Each row below holds a small network's activations on one input, seen along a few directions.
Each table varies a few parts of the input and shows all the possible inputs, shuffled.
Descriptions start from the smaller parts, as in this example, which fits no table here: one of 4 places along a line, together with either a single point or one of 9 places along a line or (one of 3 separate values, together with one of 5 places around a ring).
Shared parts are said once, and a part with two or three values counts as separate values.

Other details of the inputs vary at random and push rows far along two fixed directions, the same in every table; ignore that.

Table:
r1: [ 36 -30  54  -8   4  58 -29  15  35 -47   5  -3   0  -6 -18]
r2: [-30  22 -25  -7 -16 -14 -18  -8 -13  -1  25 -31  -9 -12  -6]
r3: [-22  72 -25  18 -31 -20   4  -4 -43   9  41 -46   9 -23   6]
r4: [ 11 -35  27   2   5  22  -8   7  35   8 -12  15 -19  -1 -35]
r5: [ -7  20   1   1  25 -27  10 -12   8  38 -26  26  29  44  11]
r6: [-32  28 -18 -14 -19  -1 -16 -11 -24  -3  19 -27 -15  -6   5]
r7: [ 15  10 -27  12 -40  -1   5  15 -53 -57  46 -33 -22 -70  15]
r8: [ -3   3 -10   3  30 -23  23 -12   6  46 -27  27   8  36  26]
r9: [ 34 -33  47  -2   8  44 -31  16  44 -43   8  -7   6 -14 -28]
r10: [-20   5 -39  -5 -30 -28  10  -1 -37 -16   5   5  -8 -26  -5]
r11: [ 30 -39  35  -7   8  43 -37   8  46 -32   4   7 -27 -25 -33]
r12: [-16  -9 -12   0  28 -24  21 -11   6  45 -27  18  18  40  23]
r13: [ -8  -7 -15  -5  16 -43  40  -5 -13  23 -52  52  42  46   6]
r14: [-10  26 -14  -1 -13   4   4  -4 -28  -3  24 -31 -10  -7  34]
r15: [ 20 -35  22  14  25   9  21   7  30  32 -30  28  -3  24  -2]
Description of these inputs: one of 3 separate values, together with either a single point or one of 4 places along a line.
- Changing only the choice among 3 separate values turns r10 into r7. The same change can be made to r6. Which row results? => r14

Table:
r16: [ 18   9   4   9 -17  25 -19  10  -7 -33  40 -35 -21 -41   6]
r17: [-15  -3 -10  -4  46 -44  34 -17  14  64 -60  54  44  77  24]
r18: [-26  21  -8 -10  -7  -7  -4  -9 -13   7   2 -13  12  16   7]
r19: [-43  71 -50   5 -30 -43  -1 -15 -45  19  39 -43   0 -20   7]
r20: [-16 -21  14  -5  23  -7  13  -8  26  47 -44  35  15  53 -14]
r21: [ -3 -12 -36   6 -20 -38  38   9 -46 -12 -10  26  -1 -21  -1]
r22: [ 55 -48  61   8  12  59 -20  22  52 -37   2   7 -16 -26 -34]
r23: [ -2 -17  18   7  29  -7  26  -3  22  48 -43  34  22  52   1]
r24: [-32  -1  -8 -17  37 -38  23 -24  14  66 -64  54  34  82  11]
r25: [  3   2  -2  -3 -15  20 -30   3   5 -29  37 -35 -29 -41  -8]
r26: [  5 -29   5   0  42 -13  19  -7  30  44 -43  40  11  46  14]
r27: [-36  65 -43   8 -26 -25  13 -12 -57  20  37 -51  -4 -11  41]
r28: [ 36 -30  36   1  16  29 -11  13  31 -26 -11  17  11   5  -8]
r29: [ 53 -91  22  -2  -6  36   4  31  10 -74 -11  33 -33 -49 -22]
r30: [ 44 -60  53 -12  15  56 -39  18  60 -54  -2  10 -11 -19 -38]
r31: [  5  13   6   5 -26  19 -27   8   0 -29  36 -31 -16 -38 -26]
r32: [-29  77 -48  16 -26 -43  11 -10 -52  17  44 -46   6 -25  21]
r33: [-29  80 -44  17 -32 -39  10  -8 -57  17  42 -43   8 -18  20]
r34: [-45  64 -51  -1 -30 -34  -4 -16 -49  18  36 -40  -9 -11  23]
r35: [ 19  21  11   2 -17  24 -18   7  -9 -44  36 -34  -5 -39   4]
r36: [ 56 -86  28  -4  -7  35   2  32   8 -86 -14  36 -14 -47 -26]
r37: [  3 -24  11  -2  38  -6  21  -9  26  48 -47  42   8  50  15]
r38: [-20  27 -10   0  -7 -14  -1 -10  -6  21   4  -7  -1   4  -9]
r39: [ 14  15  14   4 -20  30 -15  10 -12 -43  36 -41  -2 -32   6]
r40: [-33  -8 -13 -13  39 -35  25 -25  17  79 -61  51  15  77  15]
r41: [ 11 -48  34  -9  13  40 -16   5  40  -5 -15   9 -18  10 -15]
r42: [  6  13   6  -6 -23  22 -33   6  -4 -45  34 -30  -7 -32 -13]
- Changing only one part turns r19 into r30. The same change can be made to r21. Which row results? => r36
- What do these inputs look like to the network? => one of 3 separate values, together with either a single point or (one of 2 separate values, together with one of 4 places along a line)
- List by row number the other rows that have the choice among 3 separate values in common with r37. => r16, r25, r26, r27, r29, r34, r40, r41
